A small network was shown many inputs. Here are its activations along a few directions, one row for each input.
In each table, some parts of the input vary, and every possible input appears once, in random order.
Descriptions start from the smaller parts, as in this example, which fits no table here: one of 6 places along a line, together with either a single point or one of 9 places around a ring or (one of 3 separate values, together with one of 8 places around a ring).
Shared parts are said once, and a part with two or three values counts as separate values.
In the rows, 128 means zero.

A family of inputs:
row 1: [ 46 211 132 149 109 107 111  99  82  91 229]
row 2: [147  79 135 158 173 161 142  37 179 165  21]
row 3: [151  79 125  49  71 160 137 250 120 107 103]
row 4: [183  84 124 163 218  74 152  38 156 164  37]
row 5: [ 50 209 140 157  87 160 190 127  88  98 234]
row 6: [ 63 205  97 140 121  90 119  92  81  96 244]
row 7: [161 100 133 169 196  99 137  46 165 167  15]
row 8: [149  74 128  77  90 151  86 241 126 141 123]
row 9: [208 109 109  90 135 105  73 231 127 119 144]
row 10: [172 109 132  83 116 111  69 238 145 131 131]
row 11: [ 38 186 132 171  87 142 137 108  92  90 238]
row 12: [168  93 149 129 133 176 182  30 175 168  17]
Q: The inputs of row 4 and row 2 match in every part but one. If row 9 is changed in the same way as row 4 into row 2, which row does it become?
A: row 8
Q: What is each input in this table made of?
A: one of 3 separate values, together with one of 4 places along a line

A family of inputs:
row 13: [ 70 166 130 122  80 160 101 170 108 110 216]
row 14: [169  79 144 129 135 157 113 102 171 158  40]
row 15: [116 178 126 126 107 104 120 186  95  96 233]
row 16: [ 62 191 121 164 112 130 139 102  92  90 222]
row 17: [155 108 142 153 174 119 155  41 164 170  41]
row 18: [167  86 126 124 175  97  93 103 159 147  44]
row 19: [ 80 157 112 128 109  99  85 161  89 108 218]
row 20: [ 94 177 119  96  81 131 143 155  83  92 203]
row 21: [166  63 142 131 149 152 158 116 157 158  32]
row 22: [187  67 116 111 157 134 156  93 160 154  37]
row 23: [ 71 169 135 119  76 144 144 181  99  96 195]
row 24: [199  96 123 133 181 110 127 127 158 155  55]
Q: What is each input in this table made of?
A: one of 2 separate values, together with either a single point or one of 5 places around a ring
Q: The inputs of row 17 and row 16 match in every part but the choice among 2 separate values. If row 21 is changed in the same way as row 17 into row 16, which row does it become?
A: row 23
Q: Change only the choice among 2 separate values in row 18. List by row number the other rows that result.
A: row 19

A family of inputs:
row 25: [148  95 124 126 166 111 152  70 137 142  19]
row 26: [ 71 174 122 127 106 106 162 136  92  81 197]
row 27: [241  60 124  94 156 121 133 215 156 149  58]
row 28: [ 66 163 134 142  71 203 147 169 111  86 192]
row 29: [162  79 108 144 186 116 114  54 148 146  78]
row 30: [108 126 113  64  78 111  42 238 101 103 188]
row 31: [158 101 137 104 133 155 161  75 169 176  47]
row 32: [ 81 165 103 153 119 102 126 125  86 120 233]
row 33: [130  64 168 146 123 176 156 106 170 175  33]
row 34: [ 92 202 140 161 147  80 101 146 100 122 224]
row 35: [ 95 185 135 109  62 163 152 129  94  95 208]
row 36: [182 122 128 166 190  92  89  73 173 142  60]
Q: The inputs of row 29 and row 32 match in every part but one. If row 31 is changed in the same way as row 29 into row 32, which row does it become?
A: row 35
Q: What is each input in this table made of?
A: one of 2 separate values, together with either a single point or one of 5 places along a line

A family of inputs:
row 37: [ 93 183 133 157 136  92 124 108 108 115 193]
row 38: [159 100 137 108 109 158 123 173 148 142 112]
row 39: [111 154 114 144 134  92 126 137 100 110 191]
row 40: [ 76 179 128 171 134 105 108  81 109 104 201]
row 41: [138 144 113 109 124 108  84 190 111 122 188]
row 42: [142  85 142 109 109 154 111 189 149 136  91]
row 43: [127 112 133 139 129 149 168 115 130 136 112]
row 44: [189  96 126 118 162 115 135 114 151 138  55]
row 45: [ 82 168 139 134 102 137 155 102 107 119 163]
row 46: [120 145 123  98  92 144 145 167 110 101 156]
row 47: [127 119 119 164 178 119 133  21 156 151  69]
row 48: [166  89 121 135 177 107 149  76 146 152  60]
row 49: [146 121 130 151 180 104 146  50 155 159  61]
row 50: [128 127 123  85  85 148 115 186 119 121 161]
row 51: [149 118 136 120 118 156 154 153 138 122 107]
row 52: [100 138 123 118 100 137 158 130 102 113 162]
row 53: [108 143 145 155 132 148 164  87 135 143 112]
row 54: [201  78 129 109 151 119 103 134 159 159  59]
row 55: [184  63 135 111 149 115  91 150 157 152  38]
row 56: [ 66 166 133 148 101 152 139  73 108 109 171]
row 57: [124 129 115 109 126 107  74 205 110 117 166]
row 58: [131 162 112 124 130 100 113 172 105 100 184]
row 59: [112 112 126  85  87 145 104 202 121 116 140]
row 60: [ 91 141 136 170 130 163 149  58 136 134 121]
Q: The inputs of row 59 and row 57 match in every part but one. If row 56 is changed in the same way as row 59 into row 57, which row does it become?
A: row 40
Q: What is each input in this table made of?
A: one of 4 places along a line, together with one of 6 places along a line
Q: Change only the place on the line of 4 in row 54. List by row number the other rows that result.
A: row 38, row 41, row 50
Q: Start at row 60 and move only the place on the line of 6, one step at a time. The first step leads to row 53. Which rows follow, in order?
A: row 43, row 51, row 38, row 42
Q: Start at row 58 and move only the place on the line of 4, one step at a time. The first step leads to row 46. Which rows follow, in order?
A: row 51, row 44
